These are the activations of a small neural network, seen along a few directions. Each row is one input.
Each table varies a few parts of the input and shows all the possible inputs, shuffled.
A made-up example of a description, with smaller parts first: one of 6 places along a line, together with either a single point or one of 9 places along a line or (one of 2 separate values, together with one of 8 places around a ring).
Shared parts are said once, and a part with two or three values counts as separate values.

Other details of the inputs shift rows strongly along three fixed directions, in all tables alike. That doesn't count.

Rows:
R1: [ 17 -10   3 -15  -9  24  -3 -20  21   5  26   6]
R2: [ 35 -10 -11  -9   3  26   9 -11  15   3  16   5]
R3: [ 10  31   0  11  -9  -9 -14  25   5 -13  -9 -24]
R4: [  5  22   1  19  -6 -13  -5  16  11 -19 -13  -4]
R5: [-30   1   2  -2  16   8 -11 -10 -17   7   6  -7]
R6: [-20  -3  -1  -9  13   9   3   0 -25  18 -11  -2]
R7: [ 27 -12   0 -27 -14  28  -3  -8  15  14  10   2]
R8: [ 22 -19   4 -23 -13  28  -1 -11  20   8  11  14]
R9: [  6  37   4  13 -11  -4 -19  21   8 -17 -16 -26]
R10: [ -1 -13  11  22  -9 -39   7   4  17 -12   7  22]
R11: [  1  16  11   7 -21 -18  -6  15   9  -6 -21   2]
R12: [  4 -33   7  27  -5 -50  22   2  17  -9  12  31]
R13: [  9 -26   7  23  -7 -47  14   6  10  -6  13  19]
R14: [ -7 -35   2  17  10 -31  17  -3  -5   3  17  22]
R15: [ 10  59  -3  -5 -20   0 -13  21  -7 -26 -17 -43]
R16: [-25   5  -2  -8  12  13   3  -4 -20  17 -19  -1]
R17: [  6  11  10   2 -22 -21  -8  25   4  -1 -12  -8]
R18: [ 44  13  -6 -10 -15  21  -9   2  28  -6  11 -13]
R19: [-23  -4  -3 -22   4   8   5  -3 -32  -1  -9  -6]
R20: [-27  -8  -6  -9  10  -1   6 -14 -30  -5  12  -5]
R21: [ 23  -2  -3 -12  -8  22   7 -26  20  11  17   6]
R22: [ 23 -12  -2 -16  -9  20  -2 -16  17  10  30   4]
R23: [-29   4   0   0  17   7  -5 -15 -15   8   0   0]
R24: [ -3 -31   3   5   5 -23  14   6  -8   7  -4  20]
R25: [ 25   4  -6 -14  -1  38  -8 -10  19  -4  12  -5]
R26: [-24   0  -2  -6  13  11   3  -6 -20  16 -19   0]
R27: [-18   6 -12   5  27  15   3  -7 -17   3 -11  -6]
R28: [  9  18  -2  20  -5 -16   4  15  10 -13 -13  -5]
R29: [-28   6   1  -9  11  16  -5  -4 -19  11 -17   2]
R30: [  2 -28  -7  18  21 -19  14   4  -5  -7   4  15]
R31: [  1  13  13   5 -22 -17 -12  20   8  -6 -17  -7]
R32: [-25   3  -2  -4  16   6 -10  -7 -22  12   8 -12]
R33: [-21  -6 -10   6  29  10   0  -7 -13  -3  -6   6]
Each input here is: one of 3 separate values, together with either a single point or (one of 2 separate values, together with one of 5 places around a ring).
Question: The inputs of R10 and R4 match in every part but the choice among 3 separate values. If R5 is changed in the same way as R10 into R4, which row does it become?
Answer: R9
Question: List by row number the other rows that have the choice among 3 separate values in common with R7.
Answer: R6, R8, R11, R16, R17, R19, R24, R26, R29, R31
Question: Which other rows does R25 become when the choice among 3 separate values takes its other values? List them by row number.
Answer: R1, R8
Question: Which other rows does R5 become when the place on the ring of 5 takes its other values? List them by row number.
Answer: R13, R21, R23, R32
